These are the activations of a small neural network, seen along a few directions. Each row is one input.
In each table, some parts of the input vary, and every possible input appears once, in random order.
A made-up example of a description, with smaller parts first: one of 3 separate values, together with either a single point or one of 11 places around a ring or (one of 4 places along a line, together with one of 8 places around a ring).
Shared parts are said once, and a part with two or three values counts as separate values.
In the rows, zero is written as 128.

Other details of the inputs vary at random and push rows far along two fixed directions, the same in every table; ignore that.

A family of inputs:
x1: [171 123 146 116 166 172 128 130 138 100 135 133 147]
x2: [137 144  98 109 105 112  99 149 127 155 142 141 115]
x3: [149 131 103 133 104 109 120 170 134 161 143 131 117]
x4: [100 133 122 161 169 119 155 121 140  36 107 145 135]
x5: [ 95 145 151 149 145  98 162  77 132  93  94 114 149]
x6: [ 74 150  97 179 109  61 133 127 141  93 142 115  92]
x7: [121 123 112 108  99 112 107 149 127 137 177 123  93]
x8: [ 90 147 145 147 143 103 154  70 136  98  87 117 151]
x9: [ 73 122 129 176 139 129 170 112 124  84  93 120 128]
x10: [146 159  99 114 110 123 101 123 132 168 140 113 105]
x11: [ 77 153  94 155 107  45 133 131 140  91 130 126 110]
x12: [130 142 105 103 105 109  98 150 134 156 145 142 115]
x13: [ 88 132 121 162 167 132 157 111 141  35 120 134 119]
x14: [149  97 165 124 139 153 135 135 110 125 132 146 142]
x15: [140  91 150 125 136 165 141 149 109 131 119 138 144]
x16: [137 125  98 135  99 125 115 170 132 152 149 122 104]
x17: [104 144 140 174 147 110 172  92 135 108  77 108 153]
x18: [152 136  90 121 127 128 103 170 149 104 177 136  95]
x19: [ 85 155 141 144 148 110 150  73 137 103  80 120 151]
x20: [143 113 168 103 137 160 137 102 119 136 134 120 134]
x21: [155  98 160 124 145 152 144 134 120 142 119 134 149]
x22: [162 150 107 137 104 117 118 147 146 176 133 105 121]
x23: [120 104 139 105 139 181 122 119  98 124 129 138 125]
x24: [125  91 160 101 134 160 133 128 106 114 144 139 131]
x25: [126 105 138 104 140 175 122 123  98 124 124 143 133]
x26: [153 115 154 130 136 178 146 119 124 151 111 114 137]
x27: [152 112 157 128 139 172 147 117 122 152 116 114 138]
x28: [133  90 149 125 136 172 143 143 109 130 127 133 135]
x29: [147 142 119 111 105  98 106 140 138 155 158 114 123]
x30: [134 155 110 106 106 119 100 124 144 169 146 115 106]
x31: [157 136 115 131 111 102 113 154 141 166 146 106 121]
x32: [122 124 105 106  98 112  99 147 130 142 164 131 103]
x33: [134 101 157  99 134 155 129 122 112 128 125 150 146]
x34: [144 149  99 112 108 110 100 140 135 164 140 137 122]
x35: [136 120 114 131 103 110 105 160 128 139 172 128  99]
x36: [143 118 108 128 107 104 112 173 131 148 152 125 108]
x37: [166 144  93 122 129 118 106 170 152 113 165 144 107]
x38: [143 126  98 135 100 118 114 176 132 153 142 128 113]
x39: [176 129 147 116 166 173 131 120 142 105 133 129 142]
x40: [100 142 135 177 144 114 168 103 134 102  74 112 158]
x41: [ 98 191  81 159 118  61 126  98 146 124 101 108 120]
x42: [114 101 150  96 137 171 121 124 110 125 129 145 133]
x43: [142 137 109 109 103 101 103 139 141 159 151 135 122]
x44: [ 92 131 131 175 141 113 173 117 127  92  76 134 148]
x45: [147 124 146 106 145 166 122 110 108 142 110 129 155]
x46: [123 134 103 103 103 112  93 155 131 148 149 140 111]
x47: [112 155 129 163 171 127 161  90 154  57 105 120 129]
x48: [142 123 151 103 142 165 121 110 113 143 112 130 155]
x49: [138 114 162 101 135 165 129  96 122 142 126 122 137]
x50: [147 129 153 103 142 166 124 100 117 148 110 126 150]
x51: [157 134 118 134 107  99 109 152 139 156 158 132 118]
x52: [117 135  96 109 102 127  96 144 124 147 159 128  95]
x53: [114  92 155  99 131 170 125 117 109 120 142 136 126]
x54: [147 136 115 111 105  95 111 145 138 154 158 132 120]
x55: [ 84 155 134 150 146 120 154  69 129 101  82 117 137]
x56: [130 136  96 108 104 115  94 154 124 148 146 139 111]
x57: [170 117 142 117 166 169 133 135 138  99 136 150 144]
x58: [134  85 156 121 141 164 139 142 109 125 132 130 130]
x59: [156 141 108 135 107 110 116 155 141 171 140 109 126]
x60: [135 120 157  98 142 162 120 111 120 143 115 130 155]
x61: [133 105 139 103 141 168 121 129  97 124 116 149 141]
x62: [140 113 141 104 142 165 126 124 101 132 112 151 145]
x63: [129  85 157 122 140 170 140 138 109 125 137 125 122]
x64: [123 135  95 108 103 122  96 149 124 147 154 133 102]
x65: [ 85 141 143 147 143 102 151  80 132  93  89 120 157]
x66: [157 138 102 138 104 113 120 162 143 169 136 127 123]
x67: [ 83 129 145 148 142  95 164 100 122  77  99 140 145]
x68: [106 171  99 177 118  50 143 116 157 125 109  95 117]
x69: [147 118 142 107 145 163 127 115 109 140 110 147 152]
x70: [156 135 104 136 107 108 121 160 141 169 141 127 124]
x71: [ 94 155  92 176 115  47 145 140 147 109 114 120 113]
x72: [ 98 168  98 178 116  57 145 113 156 123 115  93 103]
x73: [109 101 151  97 136 177 121 120 110 125 134 139 126]
x74: [ 72 154  88 152 105  50 125 124 143  97 123 129 113]
x75: [128  89 150 126 135 178 143 139 109 130 132 128 128]
x76: [155 107 170 126 141 154 130 121 117 135 130 124 151]
x77: [141  89 163 123 137 156 130 140 107 117 136 144 138]
x78: [161 114 172 126 142 156 133 111 121 140 127 121 146]
x79: [154 142 123 134 106 111 110 134 141 161 160 109 102]
x80: [ 79 143 136 146 148 105 152  88 133  96  83 141 154]
Each input here is: one of 8 places along a line, together with either a single point or one of 9 places along a line.
- Changing only the place on the line of 8 turns x57 into x47. The same change can be made to x34. Which row results? => x55
- Changing only the place on the line of 8 turns x25 into x23. The same change can be made to x58. Which row results? => x63
- List by row number the other rows that have the place on the line of 8 in common with x71. => x2, x3, x12, x14, x33, x37, x44, x62, x67
- List by row number the other rows that have the place on the line of 8 in common with x78. => x5, x8, x17, x19, x22, x39, x41, x50, x68

A family of inputs:
x81: [138 126 129 121 128 135 126 130 130 127 134 133 124]
x82: [131 122 137 125 123 132 129 129 128 140 133 121 128]
x83: [ 69 123 150 164 171 123 179  79 121  50  72 139 155]
x84: [145 132 130 121 129 131 127 129 130 137 124 127 132]
x85: [140 130 132 123 129 134 128 126 131 133 135 123 126]
x86: [136 126 132 122 129 135 121 130 131 127 136 131 125]
x87: [131 122 129 125 124 134 124 136 118 131 133 137 127]
x88: [130 122 128 117 131 136 119 138 126 117 141 132 125]
x89: [132 121 125 116 130 136 125 138 125 118 139 133 124]
x90: [128 119 124 120 128 140 124 142 125 122 136 130 123]
x91: [129 118 134 123 122 133 127 134 127 134 133 131 126]
x92: [140 127 133 126 125 130 125 130 122 142 123 125 131]
x93: [134 128 129 121 130 135 120 134 127 126 136 137 129]
x94: [134 121 132 127 125 134 126 128 122 134 135 124 123]
x95: [135 125 134 128 125 133 127 127 122 138 134 121 125]
x96: [137 125 132 125 122 129 128 129 129 147 124 124 139]
x97: [137 127 133 123 130 135 122 126 132 128 138 125 125]
x98: [136 128 130 128 128 139 128 130 130 136 132 120 126]
x99: [ 91 198  49 182  85  10 117 135 163 132 129 103  97]
x100: [132 125 125 125 127 140 125 139 126 129 132 136 127]
x101: [107 135 131  93 115 134 108 100 113 153 123 130 129]
x102: [ 67 124 153 166 172 123 174  78 121  49  74 137 156]
x103: [138 130 135 125 130 134 123 125 131 132 136 122 128]
x104: [132 123 134 123 126 130 130 132 128 144 129 126 130]
x105: [141 130 129 121 133 132 129 128 131 136 130 128 129]
x106: [136 125 131 126 129 131 127 130 122 142 129 126 127]
x107: [137 129 127 126 131 137 128 132 130 140 127 125 128]
x108: [139 126 130 122 129 135 128 126 131 129 137 126 124]
x109: [ 96 203  47 176  90  11 118 133 172 127 131 106  98]
x110: [130 119 135 124 122 133 128 130 129 136 135 124 125]
x111: [ 69 126 154 171 166 129 181  78 123  57  68 132 154]
x112: [143 133 133 122 130 131 121 128 131 136 126 126 133]
x113: [133 121 132 126 124 134 124 132 121 133 133 131 123]
x114: [125 113 129 121 125 132 124 138 124 130 135 136 126]
x115: [144 133 130 124 130 131 122 125 132 139 127 125 139]
x116: [140 130 129 126 128 135 126 133 130 140 122 124 131]
x117: [123 113 130 118 123 133 126 142 122 125 138 131 125]
x118: [130 119 123 123 130 139 122 139 126 126 134 135 124]
x119: [129 116 127 124 127 133 122 136 118 128 135 135 123]
x120: [127 119 131 122 122 133 126 138 124 133 133 137 129]
x121: [139 131 132 123 134 132 124 128 131 136 132 127 130]
x122: [127 116 128 121 126 134 123 140 116 123 138 131 122]
x123: [136 127 126 120 129 135 126 135 127 126 135 139 128]
x124: [136 124 135 123 123 128 127 132 128 144 123 125 133]
x125: [142 131 126 127 127 136 127 130 131 143 123 123 137]
x126: [135 125 128 127 127 140 127 130 131 132 134 123 123]
- Describe the family of inputs behind these rows. => either a single point or (one of 5 places along a line, together with one of 9 places along a line)
- Which other rows does x86 become when the place on the line of 9 takes its other values? List them by row number. => x88, x93, x97, x102, x103, x112, x115, x121

A family of inputs:
x127: [109 127 127 128 131 141 136 115 118 122 115 125 125]
x128: [122 125 146 133 128 127 144 111 130 138 111 117 142]
x129: [121 129 137 134 132 129 138 120 123 136 104 128 146]
x130: [136 131 141 142 138 128 140 113 128 119 122 121 136]
x131: [117 115 132 140 133 133 142 133 122 120 116 136 135]
x132: [117 164  70 131  79  62  89 157 149 155 168 125  82]
x133: [124 125 134 140 131 129 137 122 116 127 110 132 142]
x134: [117 113 132 140 132 131 139 140 120 113 117 133 136]
x135: [133 133 144 134 137 129 143 109 140 128 114 116 142]
x136: [120 137 137 122 139 130 128 107 131 118 118 128 139]
x137: [122 124 129 129 142 133 138 124 129 105 126 138 129]
x138: [123 164  66 133  80  61  96 161 149 157 163 127  83]
x139: [128 122 129 141 142 134 139 136 130 107 120 134 136]
x140: [126 138 134 123 141 130 135 112 130 120 113 130 140]
x141: [125 123 144 141 129 127 141 114 119 128 118 122 136]
x142: [224  52 182  50 123 240  95 180  96 203 186 140 131]
x143: [146 176  65 142  93  59  92 160 156 161 154 113  98]
x144: [142 180  66 139  90  62  95 160 162 166 152 113 102]
x145: [110 115 131 128 133 131 138 130 118 110 123 137 129]
x146: [135 133 131 141 139 131 136 121 126 118 113 132 142]
x147: [129 123 129 141 142 134 140 131 132 111 120 136 135]
x148: [118 126 134 129 130 128 135 115 114 121 116 135 136]
x149: [123 133 134 128 138 131 128 110 124 109 125 133 135]
x150: [212  53 175  36 123 241  81 180  91 190 189 149 130]
x151: [117 111 142 140 130 128 143 132 122 114 125 122 130]
x152: [122 122 129 129 141 132 135 131 127  97 126 135 130]
x153: [127 156  73 145  81  60 104 165 155 160 169 111  84]
x154: [125 123 146 138 132 124 139 112 120 133 114 117 136]
x155: [133 135 144 136 139 128 141 111 135 128 115 117 141]
x156: [134 176  68 129  92  60  84 149 155 153 165 114  91]
x157: [129 134 131 129 139 130 134 114 124 112 120 134 136]
x158: [121 123 129 129 141 133 137 129 128 101 126 137 129]
x159: [112 125 137 127 129 129 129 111 115 119 121 133 135]
x160: [109 127 139 119 128 129 132 107 126 128 114 128 140]
x161: [121 127 136 132 130 130 140 119 128 136 102 127 148]
x162: [116 124 138 140 130 139 142 115 123 129 117 112 125]
x163: [104 114 135 126 131 132 131 126 119 108 128 136 128]
x164: [103 126 131 126 130 142 129 111 119 120 120 124 124]
x165: [248 111 105  54  82 176  48 218 133 239 220 140  92]
x166: [124 125 135 137 134 127 135 121 117 131 106 128 142]
x167: [120 135 137 120 137 131 131 106 136 119 117 128 141]
x168: [128 120 139 141 140 131 143 128 133 108 128 124 130]
x169: [115 128 136 121 129 129 138 111 126 130 109 130 141]
x170: [131 127 142 141 138 131 143 118 133 116 124 128 129]
x171: [114 158  67 131  81  63  91 162 150 151 172 123  83]
x172: [127 134 125 141 141 144 137 121 130 119 112 122 131]
x173: [143 178  65 138  88  62  97 159 167 166 151 113 103]
x174: [126 136 134 122 138 131 137 110 135 121 112 129 142]
x175: [128 132 135 141 139 141 141 113 133 120 121 112 125]
x176: [115 135 128 127 139 144 128 110 129 110 124 123 124]
x177: [116 114 131 140 133 132 140 137 121 116 117 135 135]
x178: [130 162  76 145  78  59 102 161 154 164 165 114  84]
x179: [112 126 139 124 133 126 126 109 116 123 117 128 135]
x180: [122 126 147 135 130 126 142 112 125 137 112 117 140]
x181: [129 121 139 141 140 132 144 123 134 112 128 125 129]
x182: [129 119 140 141 139 130 142 130 132 105 129 122 131]
x183: [110 113 132 128 132 130 137 133 117 107 123 135 130]
x184: [116 121 133 127 140 132 129 127 128  95 131 133 129]
x185: [124 130 132 129 139 133 136 119 129 109 121 141 128]
x186: [115 123 132 127 140 133 130 124 128  98 131 135 128]
x187: [118 126 135 126 134 126 133 113 115 125 112 130 136]
x188: [116 124 132 127 140 134 132 120 130 103 131 137 128]
x189: [129 134 133 127 143 128 132 112 125 116 115 130 136]
x190: [115 129 137 122 132 128 136 113 121 130 110 130 140]
x191: [226  61 175  50 123 241  91 178  94 209 173 154 136]
x192: [121 135 125 129 141 143 134 114 128 113 119 125 125]
x193: [136 132 143 139 141 126 138 111 129 123 117 117 137]
x194: [109 129 140 121 130 129 130 108 121 127 115 129 139]
x195: [116 126 127 140 132 142 138 123 121 128 109 123 131]
x196: [118 129 135 127 138 133 130 115 129 107 127 139 127]
x197: [110 116 132 128 133 132 139 125 120 114 122 139 128]
x198: [128 121 129 140 141 133 138 138 129 103 120 132 137]
- Describe the family of inputs behind these rows. => one of 2 separate values, together with one of 4 places along a line, together with either a single point or one of 8 places along a line
- Changing only the choice among 2 separate values turns x176 into x164. The same change can be made to x143. Which row results? => x166
- Changing only the choice among 2 separate values turns x168 into x142. The same change can be made to x167. Which row results? => x160
- Which other rows does x141 become when the choice among 2 separate values takes its other values? List them by row number. => x130
- Which other rows does x129 become when the place on the line of 8 takes its other values? List them by row number. => x131, x133, x134, x161, x166, x177, x191
- Which other rows does x143 become when the place on the line of 8 takes its other values? List them by row number. => x139, x144, x146, x147, x165, x173, x198
- List by row number the other rows that have the choice among 2 separate values and the place on the line of 4 in common with x187. => x127, x138, x145, x148, x169, x183, x190, x197
